[ 354  726 -283 -864] yields -864
[ 58 141  77  35 232  47 105] yields 105
[4 3 1 2 7] yields 7
[ 14   5 -14  -8 -35  28] yields 28
[2094 8747 3753 5293] yields 5293
[198  19 129  42] yields 42
[17 23  8 75] yields 75
[1 4 4 7 6 6 8] yields 8
---
[89.25, -93.93, -149.99, -106.19, -174.36, 99.92] -> 89.25, 99.92
[6.8, 11.1, -9.5, 12.6] -> 6.8, 12.6
[1.130, 0.242, 0.043, -1.282, -1.352] -> 1.130, -1.352
[-12.2, 12.7, -17.7, -10.4, -7.8, -6.4, 1.1] -> -12.2, 1.1
[-168.896, 126.698, -164.604, 176.097, -146.965] -> -168.896, -146.965
[29.77, 48.62, -130.02, -6.39, 98.26] -> 29.77, 98.26
[[-1.78, 1.34, 0.80, -1.32, -0.59, 1.08, -0.51], [0.45, -1.53, -1.54, 1.44, -2.11, -0.61, -0.21], [-2.15, 1.18, 0.60, -1.80, -0.03, 1.32, -0.72]] -> -1.78, -0.72
[-14.378, -12.697, 12.912, -4.179, 5.436, 0.530, -16.089] -> -14.378, -16.089
---
17 -47 -16 -13 ans = -47

-16 52 51 -1 -39
8 -51 -30 -28 -6
-30 51 31 53 42
ans = 31

41 -5 35 -49
-5 48 49 12
-49 8 18 13
ans = 8

44 -11 32 -11 0
24 6 57 3 14
6 -34 25 19 48
ans = 25

-14 47 -29 16 -29 6
-5 -59 45 48 51 -4
2 -53 37 51 53 -16
ans = 51

1 -31 2 13 -17
3 6 0 -34 -3
-1 -48 0 1 0
ans = 0

26 6 46 37 ans = 6

0 -2 11 -38 5
-8 -42 -13 -50 -31
8 24 -13 44 23
ans = -13
---
[[-13, -8, 17, -3, -1, 2, -3], [-42, -30, 48, 5, -36, -16, -33], [-11, -6, 14, -4, -1, 2, -3]] yields 48
[[-31, -20, 35, 19, -47, 39], [11, 41, 37, 30, -27, 12]] yields 35
[[2, -9, -41, -38, 36, -44, -30], [47, 47, 38, 48, -6, 41, -48], [10, -2, -37, -29, 33, -35, -30]] yields 38
[[44, 50, -34, 54, 50, -52], [-39, -46, 45, -44, -48, 32]] yields -34
[[-4, 15, 11, -34], [-6, 17, 12, -26], [-18, -52, -42, -5]] yields 12
[[-41, 1, 50, 44], [8, -17, -4, 24]] yields 50
[[-23, 39, -28, 11, -52, -23], [10, 14, 5, 1, -2, -7], [14, 4, 29, 17, 13, 13]] yields 5
[[-17, 8, 45, -10, 6], [0, -41, 13, 2, 26]] yields 45
---
[6 6 6 2 7 4 7] Answer: 6

[[58 25 90 29 66 83]
 [42 53 93 40 65 76]
 [65 22 97 48 53 53]] Answer: 90

[[8823 3170 3475 8222 4153]
 [8088 4237 4325 7626 4609]] Answer: 3475

[ 13 236  52 123 113] Answer: 52

[192 110  73  57 176] Answer: 73

[120 103  63 250] Answer: 63
---
-30   51   48  -51  -31   33  -53
 36  -30  -40   29   41  -46   40
-30   51   46  -47  -29   32  -52
→ -46

-11  -25  -53    1    3  -25
-13    2   -9    6  -24    3
→ 3

-32   36   20  -35   15   31  -50
  4   -5   -6   47   28    4    0
→ 31

 42    8   35  -45  -19   35
-41   37  -40  -12   42  -40
 41    7   39  -37  -24   29
→ 42

-41   37   38  -27   42   41  -43
-47   39   47  -39   48   45  -45
 -1   43  -42   50  -44   36  -41
→ 45

-13    8   21   15
 21  -48   55   12
  9  -24   33    4
→ 55
---
-40 0 -27 -25 -2 16
-4 -17 35 -39 27 -43
10 -37 50 -4 -18 -15
out -2

0 -7 -16 14 8
-2 -23 12 24 8
-18 -23 -16 50 -9
out 14

59 24 -13 -7 -55
-46 -18 2 7 54
29 -8 9 1 -51
out -7

-15 0 -5 22 4 7 1
19 0 10 27 7 -13 14
45 0 54 13 19 -33 -3
out 7

-41 -45 38 -20
43 10 29 -30
15 -19 -28 -20
out 38

31 -7 -20 -14
17 -4 -11 -8
45 -6 28 10
out -20

60 -19 -7 9 4
-33 40 37 -25 -21
3 35 40 -28 -26
out 9
